Each row below holds a small network's activations on one input, seen along a few directions.
In each table, some parts of the input vary, and every possible input appears once, in random order.
A made-up example of a description, with smaller parts first: line(4) and (point or line(11) or (values(2) and ring(8))).
Shared parts are said once, and a part with two or three values counts as separate values.

Other details of the inputs vary at random and push rows far along two fixed directions, the same in every table; ignore that.
To show where, the next rows are all for the same input, with only those details redrawn:
[-30   7  -6  31 -18 -23 -16 -25 -26 -25 -21 -18  23  21  -5  -2]
[ 18  28 -43  34  -4   7 -65 -42 -43 -14 -49 -12  16  -3  -1  36]
[-31 -29  60  20   3   3  20   2   5  25  40 -19 -17  -5 -21 -17]
[ 45 -13  34  19  37  62 -40 -12  -8  67  26 -10 -49 -58 -25  38]
[-68 -12  27  28 -28 -45  25 -10 -10 -30   5 -22  26  39  -8 -34]
[  8 -35  75  14  30  45   4   6  12  68  59 -15 -51 -44 -30   6]
[  6 -10  28  23  13  25 -20 -13 -10  31  15 -14 -21 -23 -18  14]

A family of inputs:
r1: [ -9   4 -50   0 -11 -27   3   8 -10 -42 -37   3  26  25   9  -9]
r2: [-73   9  14  12 -27 -43  54  12  20 -30  47  15  17  26  -6 -38]
r3: [-11   6 -39 -15   4 -26   6   7 -10 -40 -35  22  12  21   9 -12]
r4: [ 30  39 -38  18 -17   0 -63 -46 -15   0 -24  -1  20  -5   8  43]
r5: [ 42  -6   5 -18  -4  32   5  14  14  13  15 -14 -14 -28   2   6]
r6: [-11  15  -2  18 -17 -11 -14 -29   8  -3   4  -7  14   6   0   8]
r7: [-36  -9  24 -16 -29 -21  54  25  14 -41  -2  -3  32  40   6 -43]
r8: [ 18  48 -36  20  22   9 -60 -29 -24  -6 -41  32   6  12  11  34]
r9: [-15   1 -20 -13   3 -23   0   5 -15 -29 -49  11  20  28  17  -8]
r10: [-12 -16   1 -12   8 -14  19  14  -4 -15 -22   8   2  11   8 -19]
r11: [-25  41 -33   8 -36 -38 -11 -17   0 -19  10  18  21  15  11   8]
r12: [-18   6   3  32  -5 -10 -20 -20 -22 -13 -23 -11  14  17  -6  11]
r13: [-42 -38  77  18   3  -1  36   9  13  29  54 -20 -21  -3 -24 -27]
r14: [ 14 -14  52  13  37  39  13  13  26  67  76   7 -58 -42 -28  -1]
r15: [ 33  -1 -36  -4  11  16 -14   0 -15  -8 -33  -5   3  -4   5  21]
r16: [ 76  -8  11 -28  15  68 -20  11  22  56  24 -10 -42 -58  -3  32]
r17: [ 16  58 -55  17   5  14 -44 -22 -20 -13 -26  39  11  -9   5  39]
r18: [ 38  -3  -4 -16  -1  35   1  14   8   3   4  -9  -6 -21  -1   6]
r19: [-11 -34  19 -29   6 -12  46  28  34  29  49  -5 -36 -16 -13 -25]
r20: [ 43  -5  10 -29 -14  23  -5  11  16  24  19 -12 -10 -22   6  11]
r21: [-43 -27   4 -16 -31 -45  50   9  12 -23   8 -24  19  34   9 -39]
r22: [-28  14  -8  21 -38 -43 -30 -35 -25 -17 -23 -20  30  29   7   5]
r23: [ 12   6  31  17  22  33 -11 -12   8  26  16  13 -10 -17 -14  17]
r24: [-84 -49  48 -26 -43 -76  92  39  39 -15  58 -15  15  45   2 -79]
r25: [-38 -20  33 -27 -47 -45  49  18  20 -23  19 -30  36  36  14 -44]
r26: [-49 -60 117 -33   3   0  98  55  49  11  65  -8  -8  16  -4 -66]
r27: [ 31 -10 -18 -29   6  -1  -5  11  11  31  21   2 -30 -28  -5  10]
r28: [-33  25   5   9   1  -9  11   0   7 -18  15  40   5  10   5  -4]
r29: [ 72 -22   6 -28  23  50 -25   4   7  69  25 -10 -45 -56  -3  36]
r30: [ -5   1 -48  -5 -20 -30   4   3  -7 -32 -20  -8  19  12  11 -14]
r31: [ 42 -35  59 -27  18  51  26  31  31  54  54 -24 -38 -50  -8  -3]
r32: [-16 -43  43 -27  -8 -22  46  28  26  35  46 -17 -24 -10  -6 -31]
r33: [  0  -5 -18  -8   6  -9   9   9 -12  -9 -30   3   5   5   2  -8]
r34: [ -8  -1 -27  -7  -7 -15  11   0 -17 -32 -39   0  27  27  10  -9]
r35: [ 17  27 -23  30   6  14 -61 -37 -42  -4 -52   2  13   1  -1  37]
r36: [-34 -10  52  13  10  -2  -6  -8  -8   7  -4   5   1  21  -2  -1]
r37: [ 39  14 -16 -16   3  31 -20   3  -7 -20 -36  13  10  -2  16  16]
r38: [-26  -5  38  11   0 -13  24   1  28  35  58  -1 -27  -1 -12 -20]
r39: [  2  -2  64  -9  44  49  12  23  34  61  68  45 -51 -37 -11  14]
r40: [-12  -2 -17 -16   0 -14   2   1 -14 -33 -44   8  27  36  20  -4]
r41: [ 40  10 -26 -18 -14  16 -25  -8  -3  -2 -26 -22  14 -11  15  18]
r42: [ 14   3  25  22  20  30 -10  -9  12  22  20   5 -12 -18 -15  21]
r43: [ 26 -14 -16 -16   5   5  -5   3   4  27  -3 -13 -22 -27   0   7]
r44: [ 48  26 -39 -10   1  29 -38  -9 -24 -20 -59  -2  28  -3  15  27]
r45: [ -8   1 -48 -11 -24 -32  -1  -2  -1 -24 -22  -7  18  15  13 -11]
r46: [-51 -15   6 -26   1 -43  46  26  12 -33  -5  19  11  41   6 -39]
r47: [ -6  -5 -38  -4 -15 -18  10  -2 -15 -35 -27 -15  25  19   8 -10]
r48: [ 64 -19   8 -21  52  66 -23  20   8  53  10  26 -50 -54  -4  26]
r49: [-20  22 -14  27 -23 -25  -9 -29  -4 -30  -8 -10  30  18   3   0]
r50: [ 33  18 -54 -14  18  14 -47  -4 -21 -15 -59  26  10   3  19  27]
r51: [ 40  10 -21  -9   2  26 -18   4  -8 -14 -34 -12  16  -6   9  20]
r52: [-19   7  -1  23 -21 -20 -26 -31 -17  -1 -15 -21  11  12   0   8]
r53: [ 33 -33  79 -38  39  63  18  36  29  53  33   4 -33 -30  -2   3]
r54: [-29  40 -38  12 -31 -32  -6 -18   3 -23   5  16  18  13   9   5]
r55: [-73 -20  47  24 -32 -51  39  -5   1 -19  24 -28  17  35  -6 -41]
r56: [ 54  10  12  17  37  49 -31  -8   9  69  46   6 -58 -57 -17  32]
r57: [-61  11   9  29 -15 -49  34   1   6 -31  15   5  19  48  -5 -34]
r58: [-24   6  12  23  -9  -8   7 -15   7 -13  14  -5  17  10  -9  -7]
r59: [ 40  16 -76  -2   3  10 -39  -7 -22 -17 -42   3   9 -14   7  21]
r60: [ -9 -33  58 -20  -3  15  62  43  37   7  44  -9 -12   1  -8 -30]
r61: [ 45  29 -35 -19   3  31 -43  -5 -16 -25 -60  16  21   7  23  31]
r62: [-11 -10 -11 -11   2 -10  20  18   1 -13 -10  11   8  12   2 -20]
r63: [-65   0  48  12  -9 -31  28  -6  15 -29   6  14  31  49   4 -26]
r64: [ 30   8 -54  -9  17   3 -14   7  -9 -10 -26  10  -9 -11  -3  18]
r65: [ 38  18 -77   1   2   1 -40 -14 -32 -20 -59  -7  11 -13   8  23]
r66: [-10 -35  19 -23  16  -3  51  36  26  19  48   0 -33 -18 -19 -29]
r67: [  4 -10  45  17  26  29 -24 -12 -11  28   2   7 -21 -13  -9  17]
r68: [ 30 -18  -8 -11  13  11   3  11   2  26   6 -14 -28 -35  -3   3]
r69: [ 49   1  43  11  50  71 -35 -12  12  55  24  24 -40 -49 -13  41]
r70: [ -8  -4 -21 -10  -2 -14   6  -1 -16 -38 -41   6  25  28  18  -9]
r71: [ 45  18   9   8  40  63 -22   7  17  57  46  33 -51 -60 -18  46]
r72: [ 22  56 -65  19  -9   3 -46 -27 -16 -13 -12  20   6 -19   8  39]
r73: [-40 -27   4 -10 -27 -43  54  13   7 -31   9 -24  20  30   8 -42]
r74: [-24  13  19  20  10  -8  11  -2   3   7  19  18  -5  14  -9 -13]
r75: [  4   4 -49 -12  -7 -27   6   4  -5 -22 -12  -3   0  -1   2  -7]
r76: [-11  -5 -19 -17   7 -17  25  18   1 -15  -8  15  -1  10  -5 -18]
r77: [ 39  18 -72   3   8   2 -39  -9 -30 -21 -66  -1  10  -6   9  29]
r78: [-57  13   9  16 -37 -66  23 -10   9 -16  27  -3  20  44   4 -33]
r79: [-26  30 -12  25   1 -24 -11 -17 -13 -28 -18  25  16  33   8  -7]
r80: [  1   6 -22  -9 -24  -9   7   3  -8 -41 -28 -22  39  18  12 -12]
- What is each input in this table made of? => line(8) and (line(4) or line(6))
- The inputs of r16 and r20 match in every part but the line(8) part. If r52 is changed in the same way as r16 into r20, which row does it become? => r22
- The inputs of r54 and r2 match in every part but the line(8) part. If r43 is changed in the same way as r54 into r2, which row does it become? => r65
- The inputs of r40 and r47 match in every part but the line(8) part. If r36 is changed in the same way as r40 into r47, which row does it become? => r13
- Which other rows does r40 become when the line(6) part takes its other values? List them by row number. => r9, r46, r50, r53, r61
- Which other rows does r46 become when the line(8) part takes its other values? List them by row number. => r3, r19, r27, r64, r66, r75, r76
- Which other rows does r67 become when the line(4) part takes its other values? List them by row number. => r28, r69, r79

A family of inputs:
r81: [-51 -39  91  -3  -3 -10  68  24  37  19  63  -7  -9  14  -8 -48]
r82: [-20  23 -16   8 -19 -24  -4 -18  -6 -30 -14   4  28  24   8  -2]
r83: [ 25  -1  10   6   4  25 -23 -10  -3  23   3  -9  -7 -15  -1  14]
r84: [ 24   8 -18  -8  19  23  -5  12   3  10   7  22 -18 -23  -1  10]
r85: [-10  16 -30  -9  -9 -24   6   6  -6 -31 -27  14  21  27  12  -9]
r86: [ 12  15  -1   4  18  15 -21  -3   4  22   8  23 -18 -17  -4  18]
r87: [ 21  -6   3   8  13  16 -21 -11 -10  26  -2 -10 -16 -19  -4  12]
r88: [-22  15 -11  13  -7 -19  -8 -11 -15 -29 -29   9  25  30  10  -9]
r89: [ -8   3 -13 -15 -18 -16   1  -2  -8 -33 -36  -5  33  24  19  -5]
r90: [-25  16 -13  20  -6 -13  -2  -7 -18 -37 -29   5  27  25  -1  -5]
r91: [ 20  10  -1   4  -1  14 -23  -9   7  25  15   1 -13 -21  -4  20]
r92: [ 34 -12   4 -21   3  26 -16   5  -1  18  -9 -12  -5 -18   5  15]
r93: [-15   9 -45  -1 -13 -26   9   1  -6 -34 -16   8  17  16   7 -10]
r94: [ 16   1  -1   8  18  17 -20  -6  -5  19   6   7 -17 -16  -5  20]
r95: [-24  14 -25  11 -11 -30  -5 -16 -11 -26 -17   5  20  25   3  -3]
r96: [ 36   2 -10 -16   2  20 -10   8   6  20   4  -5 -11 -18   2  14]
r97: [ 15  13   2   3  21  20 -19  -5  -1  19   6  19 -16 -15  -6  16]
r98: [ 16   4  -8   6   8   5 -21  -9   0  28  10   1 -22 -25  -7  17]
r99: [-26 -33  55   2  13   1  34  14  19  26  39  -3 -19   2 -10 -24]
r100: [ 31  -2  -3 -10  23  28  -9  11   1   7  -9  11 -15 -16  -2   9]
r101: [ 15   0   2   5  17  20 -20  -7  -5  20   1   5 -20 -14  -5  19]
r102: [ 34 -12 -10  -9  14  19  -9   5  -2  14  -7 -11 -18 -24  -4   8]
r103: [-25 -20  63  -3   1   6  36  13  24  20  45  -1 -16  -1  -7 -18]
r104: [ -7   5 -36  -7 -18 -33   6   1 -10 -24 -25  -9  17  19   9 -10]
r105: [-63 -61 103   3   3 -12  89  38  36  29  81 -24 -26   1 -29 -58]
r106: [ 16  10   5   7  21  21 -20  -1  -4  17   5  17 -15 -15  -3  18]
r107: [-26  -8   2 -16 -10 -23  17  11  -5 -30 -26   6  24  30  12 -21]
r108: [ 28  -3 -25  -7   8  14  -5   6   0  17   8   0 -22 -31  -4   9]
r109: [ 36  -1   0 -12  13  30  -7   5   7   7  -5  -1  -8 -19   2  12]
r110: [ 23   1   9  13   5  31 -17  -6  -5  15   3 -13  -6 -20 -11  18]
r111: [ 38  -5  -4 -11   6  27 -11   6   4  10  -2 -12  -9 -20  -1  11]
r112: [  7  -9  39   9  14  33  11   5  10  22  24  -4 -14 -20 -13   6]
r113: [-27  16 -28  12 -13 -34  -7 -14  -5 -23 -15   9  18  23   4  -1]
r114: [ 23   8   2   2   2  18 -21 -11   1  22  13  -3 -11 -19  -6  18]
r115: [ 17 -17  11 -17  19  15  16  20  16  30  22   6 -27 -16  -6   1]
r116: [-21   9 -22  15 -18 -34  -6 -14 -18 -25 -17  -9  19  19   4  -5]
r117: [-18  14 -12  10 -28 -22 -10 -15 -12 -28 -18 -11  26  26   8  -3]
r118: [ 29   9 -16 -10   8  26  -3   6   8  10  11  10 -12 -27   2  13]
r119: [-19  20 -13  12 -19 -22  -5 -14  -9 -32 -16   2  29  24  11   0]
r120: [ -6  17 -28 -10 -19 -22   8   0  -1 -31 -23   2  27  24  16  -5]
r121: [-12  -7 -22 -12 -10 -22   0  -1 -13 -30 -39  -3  25  25  12  -6]
r122: [ 18  15   2   3   7  17 -19  -9   9  21  12  12 -12 -20  -1  22]
r123: [ 19   2  -5   4  11  10 -19 -11  -5  26   8  -3 -19 -23  -9  15]
r124: [  4 -17  30   2  11  13   2   3   4  34  25  -9 -30 -21 -11   2]
r125: [-24   7 -19  22  -8 -17  -1 -12 -18 -34 -27  -5  25  24  -3  -3]
r126: [ 30 -19  -3 -18  11  18 -14   4  -8  21 -14 -11 -14 -22   2  12]
r127: [-16  15 -15  12 -27 -25  -9 -14 -11 -29 -13  -9  28  24   7  -2]
r128: [ -9  14 -39  -3 -28 -22   6   0  -3 -34 -10  -5  25  14   9 -10]
r129: [ -8   0 -30  -2  -7 -21   5   0  -8 -38 -32  -3  21  24   7 -11]
r130: [-106  -37   88   -2  -21  -55   95   34   33  -20   57    1    8   54
   -7  -77]
- The inputs of r114 and r97 match in every part but one. If r92 is changed in the same way as r114 into r97, which row does it become? => r107
- What is each input in this table made of? => ring(5) and (line(4) or line(6))

A family of inputs:
r131: [ 17 -14  40 -27   4  28  16  20  23  21  22   3 -10 -11   6  -1]
r132: [ 19 -19  33 -15  13  31  22  21  18  16  19  -7 -11 -14  -4  -7]
r133: [  98   58  -67   31   29   70 -114  -51  -39   21  -55    9   -9  -50
    1   89]
r134: [ -8 -18  44  19  14  21   4   0   2  27  27  -9 -20 -18 -18   1]
r135: [-24  19 -49  -2  -8 -39  10   2   1 -29  -7  23  10  18   6 -10]
r136: [-14  20 -30  -6 -38 -35   0  -8   4 -23   0  -4  24  17  13  -7]
r137: [ 13 -33  33 -15  15  29  21  22   7  17  10 -13 -16 -18  -9  -7]
r138: [-14   3  32  11  33  16   9  10  12  27  33  35 -30  -9 -14   1]
r139: [-17   0 -35   6 -27 -34   8  -6 -12 -27 -12 -20  17  11   1 -12]
r140: [-11  14 -36   6 -30 -32   8  -7   0 -29  -3 -14  20  15   4 -12]
r141: [-12 -14  -8 -11 -10 -24   4   1 -15 -30 -44 -13  26  31  12 -14]
r142: [  7 -29  16 -11   7  -2  11   9  10  40  28 -16 -31 -21  -9  -7]
r143: [-33   1   2  21 -11 -31 -13 -23 -22 -20 -26  -9  22  32   3  -7]
r144: [-29  27   3  15 -26 -23 -11 -22  -5 -26  -9   4  32  29  10   1]
r145: [  7 -13  22 -22  34  24  25  31  18  15  16  31 -25 -12  -1  -9]
- What is each input in this table made of? => values(3) and (point or line(4))
- The inputs of r132 and r133 match in every part but the values(3) part. If r145 is changed in the same way as r132 into r133, which row does it become? => r138
- Which other rows does r139 become when the line(4) part takes its other values? List them by row number. => r136, r140, r142
- Which other rows does r132 become when the line(4) part takes its other values? List them by row number. => r131, r137, r141
